These are the activations of a small neural network, seen along a few directions. Each row is one input.
In each table, some parts of the input vary, and every possible input appears once, in random order.
Descriptions start from the smaller parts, as in this example, which fits no table here: line(4) and (point or ring(9) or (values(2) and ring(5))).
Shared parts are said once, and a part with two or three values counts as separate values.
In the rows, 100 means zero.

Other details of the inputs shift rows strongly along three fixed directions, in all tables alike. That doesn't count.

A family of inputs:
r1: 51  78  129  63  78  100  104  109  115  144  66
r2: 134  108  111  90  122  64  70  62  72  61  147
r3: 123  108  96  126  113  105  110  115  97  89  106
r4: 132  102  110  110  115  95  108  97  95  84  124
r5: 80  101  91  134  94  78  85  105  112  140  101
r6: 124  116  99  118  116  92  100  104  94  77  115
r7: 81  100  94  135  91  75  86  109  113  137  100
r8: 110  106  74  134  101  106  108  103  96  88  108
r9: 83  98  117  62  88  125  133  109  111  94  78
r10: 89  124  98  51  96  119  113  97  101  63  84
r11: 106  93  66  143  98  124  122  119  102  107  95
r12: 94  129  109  58  92  114  117  103  98  52  84
r13: 123  96  85  128  102  111  97  100  89  90  98
r14: 126  79  92  123  112  131  129  121  105  117  104
r15: 78  117  105  62  92  123  117  107  106  77  79
r16: 130  122  97  104  111  59  60  63  77  54  130
r17: 105  135  122  23  104  76  85  55  87  30  131
r18: 125  113  89  112  120  97  95  101  94  83  118
r19: 89  105  117  55  89  127  129  102  106  85  84
r20: 131  119  88  98  115  64  56  60  78  59  133
r21: 107  97  73  147  95  118  126  121  101  104  90
r22: 96  70  107  112  108  88  85  102  104  153  105
r23: 61  108  113  121  92  25  44  88  120  160  117
r24: 87  116  103  71  88  133  132  120  104  71  70
r25: 116  79  74  137  100  131  111  116  97  108  87
r26: 87  95  104  122  109  84  82  115  116  144  106
r27: 99  112  115  51  94  123  127  94  98  64  93
r28: 63  119  115  51  91  92  90  95  112  97  88
r29: 113  69  102  123  107  116  111  112  95  125  101
r30: 93  96  109  63  90  144  141  110  107  82  80
r31: 61  88  92  73  76  130  110  107  110  111  57
r32: 129  92  102  115  115  113  115  105  98  92  121
r33: 117  83  82  142  96  125  113  121  96  104  83
r34: 125  79  91  123  113  131  129  121  105  117  104
r35: 121  99  85  120  106  99  85  89  87  79  109
r36: 133  95  108  117  111  107  117  110  98  91  117
r37: 85  135  86  54  84  100  103  75  91  41  98
r38: 105  101  70  131  100  107  108  107  101  108  100
r39: 94  72  116  120  105  83  91  106  103  148  102
r40: 82  77  103  65  86  145  136  113  100  103  67
r41: 45  132  114  52  77  54  66  70  111  103  95
r42: 67  90  115  115  98  38  30  80  116  164  112
r43: 121  134  88  107  110  58  69  64  83  53  142
r44: 116  117  81  127  101  87  101  94  91  76  113
r45: 125  102  91  122  102  94  88  95  87  78  105
r46: 22  100  129  59  72  48  47  81  127  159  73
r47: 116  93  89  136  110  129  121  130  105  109  95
r48: 68  94  88  66  79  128  108  101  107  101  58
r49: 139  122  120  92  120  60  78  73  85  57  150
r50: 52  81  127  60  81  102  102  103  112  145  69
r51: 114  72  104  125  106  111  115  114  95  124  97
r52: 123  103  87  121  105  98  87  90  85  80  107
r53: 119  74  94  114  112  115  109  106  91  116  104
r54: 113  106  67  130  104  105  107  102  95  92  106
r55: 117  97  91  137  110  127  122  131  103  110  93
r56: 86  112  121  110  110  50  56  95  113  140  120
r57: 96  80  114  114  108  89  92  108  117  150  115
r58: 97  73  119  119  102  83  89  109  104  148  102
r59: 88  94  114  57  88  124  122  97  92  86  78
r60: 85  95  110  48  92  115  111  88  91  79  89
Each input here is: values(2) and ring(5) and line(6).
Question: Changing only the values(2) part turns r44 into r21. The same change can be made to r10. Which row results?
Answer: r18
Question: Changing only the values(2) part turns r45 into r33. The same change can be made to r13. Which row results?
Answer: r52
Question: Start at r48 and move only the ring(5) part, one step at a time. The first step leads to r53. Which rows follow, in order?
Answer: r34, r18, r54
Question: Start at r49 and move only the line(6) part, one step at a time. The first step leads to r9. Which rows follow, in order?
Answer: r27, r32, r17, r34
Question: Which other rows does r31 become when the values(2) part takes its other values? List them by row number.
Answer: r25

A family of inputs:
r61: 99  110  100  93  97  104  105  101  100  87  94
r62: 92  97  104  85  98  100  100  98  104  109  99
r63: 95  96  100  121  102  85  93  104  105  124  107
r64: 104  105  98  88  98  107  110  92  94  79  104
r65: 107  98  103  87  98  106  106  94  89  79  99
r66: 89  108  101  91  99  100  101  103  105  101  99
r67: 115  97  101  118  104  93  94  100  93  97  108
r68: 99  105  102  93  95  103  105  100  97  87  93
r69: 88  105  103  95  92  96  101  99  102  99  94
r70: 91  106  99  93  97  102  105  102  104  100  96
r71: 107  100  96  115  107  92  97  101  104  109  114
r72: 135  101  95  108  113  98  101  90  80  65  119
r73: 88  101  107  95  91  95  98  101  101  105  91
r74: 88  87  88  127  99  91  82  105  109  140  96
r75: 91  95  110  92  93  98  97  98  100  105  92
r76: 105  97  97  117  104  90  97  100  103  111  113
r77: 111  103  98  120  106  95  96  106  101  104  106
r78: 103  113  98  90  100  105  106  99  98  78  99
r79: 110  102  98  121  104  94  97  104  100  103  105
r80: 104  97  97  116  106  93  96  104  106  116  112
r81: 101  99  98  120  105  89  95  104  104  116  109
r82: 82  101  103  96  92  96  102  102  105  111  94
r83: 95  99  105  93  94  101  101  101  100  98  91
r84: 96  109  97  91  99  105  107  102  101  90  99
r85: 101  100  105  88  100  108  102  100  98  91  94
r86: 94  104  104  93  97  102  101  104  102  99  91
r87: 122  100  99  108  115  97  94  95  92  92  118
r88: 104  105  98  87  99  106  110  92  96  79  104
r89: 94  97  106  86  100  101  100  96  101  105  97
r90: 87  106  103  94  96  96  99  102  107  105  93
r91: 112  93  99  113  106  92  96  96  96  107  114
r92: 87  104  106  96  91  95  99  101  103  104  92
r93: 101  97  104  87  100  107  104  98  97  92  95
r94: 95  97  106  85  100  102  100  97  101  105  97
r95: 87  103  89  93  95  102  91  95  102  100  91
r96: 103  107  96  89  96  105  111  94  96  78  104
r97: 90  92  108  88  99  101  98  102  103  111  93
r98: 89  95  104  88  97  101  101  99  106  114  97
r99: 98  104  99  88  100  107  107  97  102  92  101
r100: 95  94  105  89  96  103  105  96  97  102  95
r101: 95  97  108  90  97  100  98  98  100  100  93
r102: 104  114  99  90  100  106  105  101  98  78  98
r103: 85  105  104  94  97  99  98  106  109  110  93
r104: 94  95  106  87  97  100  101  95  99  104  96
r105: 95  98  102  86  100  107  103  100  104  104  100
r106: 93  105  105  92  96  98  98  101  102  99  92
r107: 110  99  104  115  107  88  87  100  99  106  109
r108: 116  98  104  112  110  90  88  96  95  99  112
r109: 109  101  96  121  105  95  100  105  100  103  106
r110: 100  105  104  90  100  107  102  103  100  89  94
r111: 94  103  85  96  90  106  99  91  93  86  91
r112: 122  97  100  109  111  92  93  93  89  89  115
r113: 96  95  104  88  98  104  104  97  100  103  95
r114: 133  104  96  106  117  100  97  93  84  68  121
r115: 119  101  94  114  110  100  103  96  95  90  116
r116: 95  95  107  92  95  103  101  99  99  99  92
r117: 85  87  90  127  97  85  78  102  109  142  96
r118: 95  97  102  88  97  104  105  98  102  103  98
r119: 93  101  101  89  99  105  105  99  105  102  99
r120: 123  70  66  149  100  187  175  157  107  112  68
r121: 97  107  99  94  95  102  107  100  99  87  95
r122: 95  100  105  93  95  102  101  101  101  98  91
r123: 118  100  103  111  112  93  88  97  94  94  115
r124: 112  101  98  112  112  95  94  98  101  103  118
r125: 89  105  106  91  97  98  95  104  105  105  93
r126: 85  101  89  95  92  99  90  94  103  105  89
r127: 87  85  88  128  96  88  82  103  107  139  95
r128: 91  105  104  95  93  96  101  100  102  98  93
r129: 107  99  102  119  104  88  90  102  100  109  106
r130: 95  95  103  89  94  104  106  97  99  102  98
r131: 88  102  102  90  95  97  102  99  108  107  99
r132: 126  105  98  112  111  97  95  97  90  80  114
Question: What do these inputs look like to the network?
Answer: line(6) and (point or ring(11))
Question: Changing only the line(6) part turns r116 into r75. The same change can be made to r121. Which row results?
Answer: r69
Question: Changing only the line(6) part turns r93 into r114. The same change can be made to r108. Which row results?
Answer: r123
Question: Which other rows does r87 become when the line(6) part takes its other values? List them by row number.
Answer: r89, r94, r100, r104, r113
Question: List by row number the other rows that have the line(6) part in common with r86.
Answer: r62, r74, r77, r78, r80, r84, r85, r94, r97, r119, r132

A family of inputs:
r133: 90  105  85  126  95  97  103  112  109  120  94
r134: 90  96  98  115  89  92  84  102  104  114  89
r135: 98  98  104  119  105  102  99  120  106  116  94
r136: 109  72  96  127  96  103  110  104  84  113  91
r137: 68  92  94  101  97  90  90  101  114  142  98
r138: 86  101  97  80  96  81  79  73  101  99  112
r139: 124  94  92  137  101  115  115  113  99  96  99
r140: 97  110  114  93  102  83  98  92  109  101  117
r141: 117  77  116  118  105  103  119  115  90  117  101
r142: 94  92  95  111  108  105  108  112  109  128  108
r143: 124  91  94  136  101  118  110  115  95  95  97
r144: 117  133  118  75  106  71  86  76  94  50  125
r145: 80  86  92  108  102  97  90  110  110  141  89
r146: 57  120  96  43  68  141  132  111  104  65  44
r147: 97  97  113  85  106  89  96  92  108  112  119
r148: 100  119  112  78  109  79  80  89  96  83  109
r149: 103  99  107  117  101  99  110  113  113  116  104
r150: 100  124  100  85  92  71  75  73  94  68  108
r151: 77  98  101  103  98  88  80  105  108  130  86
r152: 103  104  114  75  104  83  74  76  92  86  109
r153: 96  131  105  80  105  73  90  81  98  74  123
r154: 88  80  98  108  97  100  83  101  105  132  86
r155: 115  116  115  64  112  81  86  74  92  73  130
r156: 111  89  93  116  115  111  108  117  102  117  103
r157: 115  114  121  68  113  82  80  78  91  71  120
r158: 123  87  95  125  109  119  125  116  104  107  114
r159: 75  93  101  101  100  91  80  104  108  137  87
r160: 91  83  102  102  99  99  97  96  109  128  106
r161: 117  129  121  74  106  74  81  79  90  51  123
r162: 66  89  118  35  67  138  144  101  91  76  49
r163: 106  104  95  130  105  104  112  121  108  111  98
r164: 109  83  106  122  106  102  118  117  87  117  98
r165: 125  90  104  131  110  119  114  123  101  101  100
r166: 79  113  98  107  93  80  86  102  110  115  93
r167: 85  100  97  115  98  93  86  111  105  120  87
r168: 92  97  115  98  96  87  80  96  103  108  97
r169: 95  121  105  75  105  76  89  84  99  83  125
r170: 101  121  108  78  98  75  85  69  95  70  122
r171: 89  107  97  81  92  78  80  74  99  91  114
r172: 103  87  113  96  109  98  97  105  109  124  105
r173: 90  88  86  116  103  106  100  110  106  134  96
r174: 153  97  69  123  115  125  113  91  75  55  120
r175: 86  106  96  102  87  81  85  90  107  108  99
r176: 93  89  102  104  95  96  98  97  108  121  107
r177: 102  91  82  131  94  109  108  104  104  113  99
r178: 92  107  107  111  101  91  93  114  108  113  97
r179: 149  96  76  132  111  123  108  99  77  60  106
r180: 108  87  89  131  97  110  96  110  98  108  89
r181: 150  94  88  129  114  125  112  103  81  65  109
r182: 70  111  106  30  84  147  135  109  101  68  56
r183: 109  89  113  111  107  105  100  114  107  119  98
r184: 145  104  82  135  107  119  122  104  87  65  114
r185: 98  91  97  109  109  107  105  114  107  131  104
r186: 44  82  96  39  66  150  131  110  117  112  34
r187: 103  102  110  72  105  81  77  75  95  86  113
r188: 92  89  107  89  99  92  86  89  105  123  106
r189: 71  107  95  106  93  83  91  100  113  128  98
r190: 145  111  65  128  116  118  121  99  78  51  125
r191: 112  120  76  75  87  175  178  125  93  30  65
r192: 77  96  112  90  94  72  87  91  89  114  95
Question: What do these inputs look like to the network?
Answer: ring(5) and (point or ring(11))
Question: Changing only the ring(5) part turns r177 into r170. The same change can be made to r180. Which row results?
Answer: r168
Question: Changing only the ring(5) part turns r154 into r157. The same change can be made to r179. Which row results?
Answer: r183
Question: List by row number the other rows that have the ring(5) part in common with r153.
Answer: r135, r142, r148, r156, r163, r164, r169, r178, r182, r185, r191
